These are the activations of a small neural network, seen along a few directions. Each row is one input.
Each table varies a few parts of the input and shows all the possible inputs, shuffled.
A made-up example of a description, with smaller parts first: one of 3 separate values, together with either a single point or one of 11 places along a line or (one of 4 places along a line, together with one of 5 places around a ring).
Shared parts are said once, and a part with two or three values counts as separate values.

Other details of the inputs shift rows strongly along two fixed directions, in all tables alike. That doesn't count.

Rows:
R1: [  4   1 -16 -24   4  -4  -6  22 -10 -35  11  -9  -3  12 -16  13]
R2: [ 10 -10 -17 -12  -2  -3 -12   6 -19 -22   7   3  -1   6 -14  12]
R3: [ -7 -11  -4   1   5 -21  17   1   7   7  -4   5  -8   6   3 -11]
R4: [ -6 -15 -25 -41   4  -8  17  30  11 -25  22 -29  10  20 -18  -2]
R5: [-10   2   7  10  -3  -4   9   0  23  17  -9  -1  21 -17  16   6]
R6: [  4   6   2   4   1  14 -12   5  -1  -5  -3  -1   7 -14  -3  -7]
R7: [ 22  -9  12  29   3   4 -35 -25 -44   3 -14  41 -38 -15  -3 -16]
R8: [ 12   5   1   8   2   2 -16 -20 -18   1  -1  11 -18   7   3  -4]
R9: [  1  -7  14  31  -8   7 -15 -17 -15  20 -13  16 -12 -29  13  -6]
R10: [ -8   4  23  11 -12   0   8   7  11  25  -1 -21  16 -17   6  -1]
R11: [-12  17   6  19   6 -11  12   6  20  10  -4  -2  18  -9  15  -5]
R12: [  3   6   7  -1   6   5   1   1   7  -3 -12   9   6  -9  -3   0]
R13: [ 12   4   6  14   2  -6  -9 -10 -10  -1 -19  21 -12 -14   5   7]
R14: [ -5   1  12 -21  -9   5  12   9   4   4   4 -26   4  19 -10  16]
R15: [ -3   6   4  25  -2   2  -2 -14   6  21   5  -1  10   2  19  -8]
R16: [-19   0  -8 -29  -3  13  18   7  23   1  20 -29  27  18  -7  -1]
R17: [  5 -17 -21 -36  -6  -2  -8  12 -12 -27  12  -9   3  12 -25  17]
R18: [ -3  -6   7  34   8 -19   5 -15  -4  28 -14  25 -26 -11  15 -18]
R19: [ -2 -10  -4 -35  -3   1  11  10   6 -18  -5   0   3   2 -15  21]
R20: [ -2   5  -2   6   0   2   4   2   5   8   8  -3 -14  17   8  -8]
R21: [  3   1  -1   6  -1  -6   2   3   6  -2 -11   8   9  -7   5  14]
R22: [ 10   1  16  44   3 -13 -24 -13 -32   9 -11  25 -23 -18  16  -9]
R23: [  7  -1   3  -8  -2  19  -5 -12 -12  -6  -4   1 -16   8  -9   5]
R24: [ 12  -4  -2  10   1  -7 -18   1 -26 -20  -2  15 -34   1  -8   3]
R25: [ -4  14  14  31   4  -6  -3 -11   2  19   1  -1   2   0  24  -9]
R26: [-11  14   9  17   7 -16  12   6  15  10  -4  -3  23  -8  15  -6]
R27: [  4   7   0  18   3   1 -10  -5  -7   9   3   3   9 -19   9 -14]
R28: [ 21 -21   4 -12   0  -2  -9 -18 -35 -18 -15  39 -40   3 -22   7]
R29: [ 24 -10   4  11   5 -14 -21 -23 -41  -9 -20  45 -41  -4  -7   6]
R30: [ -7  -9 -26 -39   7  -3  16  32  12 -23  23 -28   9  17 -20  -1]
R31: [  1 -19 -17 -42  -6   5  -2  11 -14 -28  12  -7   0  11 -29  12]
R32: [ -9  19   5  18   3   1   4  -1  18  13   8 -13  12   4  21  -7]
R33: [ -9  17   4  21   1   2   8  -1  23  13   9 -14   6   5  18 -10]
R34: [  1  -7  -8  -8  -8   2 -12   7  -4  -8  -2  -6   5  -8  -4  13]
R35: [-23   2   8  -1   0   0  29   3  36  24   6 -10  40 -15  13 -11]
R36: [-10   8   9   9   0  17  12 -12  15  23   9 -11  17  -1   8 -20]
R37: [  5  -5   2   7  -8   4 -18 -16 -13   4  -9   7 -19   6   5  13]
R38: [  5 -10  -8   4   4  -5  -2 -10 -13   5   2   7 -36  20  -2  -4]
R39: [  4  -6 -18 -29   2  -2   1  27  -7 -28  14  -8 -11  16 -18   4]
R40: [-13  22   7   7   5  21   8   3  32  18   7 -24  34  -4  14 -15]
R41: [-14  -1  -1  14   2  -6  18  -5  22  26  10 -17   5  10  20 -22]
R42: [  3   1  -6  11  -5   3 -11   6  -3  -4  -2  -2  10 -12   5   8]
R43: [ -7  14   8  10   6  15   3  -8  16  19   9 -10  19   1  10 -21]
R44: [ -6  13   2  18  -3   8   0  -3  16  16   1 -13  19  -2  20   2]
R45: [ -8   2  22 -10  -7  -8  23  11  19  15  -7 -15  16  -5  -2  14]
R46: [ -7   3   6  11  -1  14   7  -2  11  17   9  -8  25 -20   5 -23]
R47: [ 11  -9  -7 -24  -6  15  -8   8 -16 -25  -2   0  -8  -2 -22   8]
R48: [ 4 15 -1  3  0  9 -9 -6  1  0 -2 -6  2  2  8  3]
R49: [ 15   0 -16 -23  -2   4 -19  11 -21 -34  -3   0  -9   1 -18  16]
R50: [  2   1 -14 -27   3 -13   7  18   1 -35  -1   0 -11  19 -22  16]
R51: [-12  -2   6   9  -1 -10  12  -5  22  21  -1   1  25 -12  14  -4]
R52: [  9  -6  11   0  -1   5   2 -10  -8  -3 -17  21 -15 -13  -5   5]
R53: [ -3  -1 -13 -24   3 -11  14  22   7 -18   2  -1  -6  18 -14   4]
R54: [-15   6   9   9  -4  15   8  -7  17  23   1 -13  14  -5  15  -4]
R55: [ 20  -9  16  23   6  -6 -21 -29 -35   4 -23  50 -39 -10  -3  -9]
R56: [ -1  -2 -10 -17   2  -9  13  11  12 -11   5  -3  21   7  -6  11]
R57: [  3 -13 -17 -38  -5   2  -5   1  -7 -23  12 -11  -5  31 -22  19]
Each input here is: one of 3 separate values, together with either a single point or one of 6 places along a line or (one of 2 separate values, together with one of 6 places around a ring).
The inputs of R37 and R34 match in every part but the choice among 3 separate values. If R44 is changed in the same way as R37 into R34, which row does it become? -> R42
The inputs of R4 and R41 match in every part but the choice among 3 separate values. If R10 is changed in the same way as R4 into R41, which row does it become? -> R14
Which other rows does R28 become when the choice among 3 separate values takes its other values? List them by row number. -> R36, R46
Which other rows does R37 become when the choice among 2 separate values takes its other values? List them by row number. -> R57
Start at R31 and move only the place on the ring of 6, one step at a time. The first step leads to R46. Which rows follow, in order? -> R7, R27, R2, R17
Which other rows does R19 become when the place on the ring of 6 takes its other values? List them by row number. -> R5, R12, R13, R21, R52

Rows:
R58: [ -6  10   9  18  -6   8  -2  -3  10  18   2 -15  13  -8  16  -1]
R59: [-5 13  4 15  4 -7  3  2 13  8 -2 -1 16 -7 13 -3]
R60: [ -4   8   8  11  -1  12  -1  -1   7  12   3  -7  14 -14   6 -12]
R61: [ 14  -6   4  13   3  -8 -15  -6 -26  -7 -11  25 -27  -9  -5  -2]
R62: [ 12  -8  -1  10   0   3 -18 -20 -28   0   0  15 -40  17  -2  -5]
R63: [-10   3  12  14  -6  -4  10  -2  15  22  -4  -7  10  -8  15   1]
R64: [  9 -15   4   8   1 -10  -6 -21 -24   6  -8  24 -44  14  -3  -3]
R65: [ -4  -1 -19 -21   7  -8   8  15   5 -18  15 -13  -4  25 -10  -1]
R66: [-3 13 10 15 -1  9 -2 -8  9 14  0 -6 15 -6 14 -3]
R67: [ 12  -9   9   5  -2  -9 -10 -18 -23  -2 -17  27 -30   4  -5  13]
R68: [ -7  -7   5   8  -2  -1   8  -4   8  17   0   3  13 -16   6 -10]
R69: [  4   3  -9 -26  -1  14  -3   7   1 -20   4  -9   6   9 -14  10]
R70: [  0   2 -13 -20  -1  -7   2  21   4 -21   6 -15   6  12  -8  17]
R71: [ -7   4  10  11   1   1  11  -5  15  17  -7   4  10 -11  10  -5]
R72: [  2   4 -15 -24   4  -2   4  17   7 -25   3  -5   8   7 -12   9]
R73: [  2  -8 -17 -23   2  -4   1  16  -1 -22   8  -6   9   2 -14   4]
R74: [ -6   2   3  14  -3  12  -3  -5   7  17   6  -7  20 -17  10 -14]
R75: [ -1  -7  -4 -29   0   0  12  14   4 -14   3  -6   5   5 -18   6]
The inputs of R63 and R70 match in every part but one. If R64 is changed in the same way as R63 into R70, which row does it become? -> R65
What do these inputs look like to the network? -> one of 3 separate values, together with either a single point or one of 5 places along a line
Which other rows does R66 become when the choice among 3 separate values takes its other values? List them by row number. -> R59, R67
Which other rows agree with R74 in the choice among 3 separate values? List them by row number. -> R58, R60, R62, R66, R69

Rows:
R76: [-15  -5 -11 -34   8 -10  35  20  25  -8  14 -16  14  19 -12  -6]
R77: [  7 -14  -9 -11   0 -14  -1 -12 -11  -8  -7  16 -23  22  -5  16]
R78: [  5   0 -16 -46  -1   3   1  25  -3 -41   6 -16  -7  25 -26  25]
R79: [ 15  -9  20  31  -2  -4 -16 -40 -28  17 -29  45 -47  -3   8   5]
R80: [ -6  -1  25  36  -6  -4   2 -17   0  33 -13  12 -11 -18  18  -8]
R81: [  0  14  10  51   3 -13 -12 -19  -2  26  -7  13  -6  -8  32  -9]
R82: [  8  -6 -11  -4  -1 -14 -12   3 -17 -16  -2   5 -25  15  -3  14]
R83: [-20  13  17   5  -5   8  21  11  37  27   2 -27  48 -25  13  -9]
R84: [ 14 -15  12  32   9 -18  -8 -36 -29  16 -24  52 -55   2   8 -14]
R85: [ 11 -18  -3 -13  -4  -5 -13   3 -23 -21  -9  18  -8 -14 -20  12]
R86: [-21  23   6  17  -3  34   7  -4  32  32  25 -42  35   3  23 -26]
R87: [-23   8   0  19  -2 -11  24  14  39  31  13 -30  38  -9  26 -12]
R88: [ 17 -10   7  -3  -7   1 -16  -2 -28 -11 -14  15 -23  -7 -14  14]
R89: [ 12 -13  24  31  -5  -6 -14 -34 -33  18 -24  42 -49  -7   7   4]
R90: [-23  17  -5  21   0  19   6  -4  33  37  31 -42  38   9  30 -27]
R91: [-22   9   6   8   0   6  23  11  40  23   5 -14  61 -34  16 -14]
R92: [ 14 -12  -5  -7   0  -1 -13 -12 -18 -14 -16  31  -9 -11 -12  11]
R93: [ 14   3 -26 -45   4   3 -11  26 -10 -56   7  -4  15   7 -30  24]
R94: [  6   4 -25 -40  12 -10   7  24  -2 -44  12  -7  -9  34 -26   8]
R95: [ 17  -6  -5   3   0  -1 -26   1 -28 -23 -12  23 -14 -19  -8   9]
R96: [  8  20  23  43   1   6 -18 -18  -8  19 -16  15   1 -25  21  -6]
R97: [  4  12  22  39  -2   6 -15 -13  -6  23 -17  12  -2 -31  21  -8]
R98: [  8  -4 -29 -44  -4  29 -17  11 -12 -40  25 -25  11  15 -26   5]
R99: [ 17 -12  21  39  -7  -8 -21 -25 -37  15 -23  36 -51 -12   7   2]
R100: [ -3   8  13  47   9 -13   0 -10   1  28  -9  18 -18 -16  25 -28]
R101: [-16  -4  -3  -5  -3 -13  18  10  20  11   9 -20  17   6   7   2]
R102: [-15  -6 -13 -30  -1 -10  25  16  23  -4  15 -23  22  20  -4  12]
R103: [-24  10   3  17   8 -10  35  19  43  30  13 -24  33 -11  19 -30]
R104: [ 10 -15 -24 -48  -3  -1  -4  31 -11 -47   6  -6  10   2 -35  22]
R105: [-16  -3   0  -6   7 -13  28  13  23  10   9 -13  12   3   0 -16]
R106: [  8   2 -16 -44  -5  35 -14   6 -12 -29  20 -32   3  25 -26   8]
R107: [ 13   7  -1  -5   1   0 -14  -2 -18 -22  -6   9 -22  15  -9  16]
R108: [-22  19  -1  19   7  19  16  -1  36  35  33 -35  32   7  24 -45]
R109: [ 14  -7   3 -19  -3   5  -8 -12 -14 -12 -16  19 -14   4 -16  18]
R110: [  7 -10  -9 -57  -5   6   6  16  -5 -35   0  -7   3  17 -35  28]
The inputs of R100 and R97 match in every part but one. If R103 is changed in the same way as R100 into R97, which row does it become? -> R88
What do these inputs look like to the network? -> one of 5 places along a line, together with either a single point or one of 6 places along a line
Which other rows does R105 become when the place on the line of 5 takes its other values? List them by row number. -> R80, R83, R85, R101
Which other rows does R95 become when the place on the line of 6 takes its other values? List them by row number. -> R85, R91, R92, R93, R104
Which other rows agree with R81 in the place on the line of 5? List them by row number. -> R77, R82, R87, R90, R101, R102
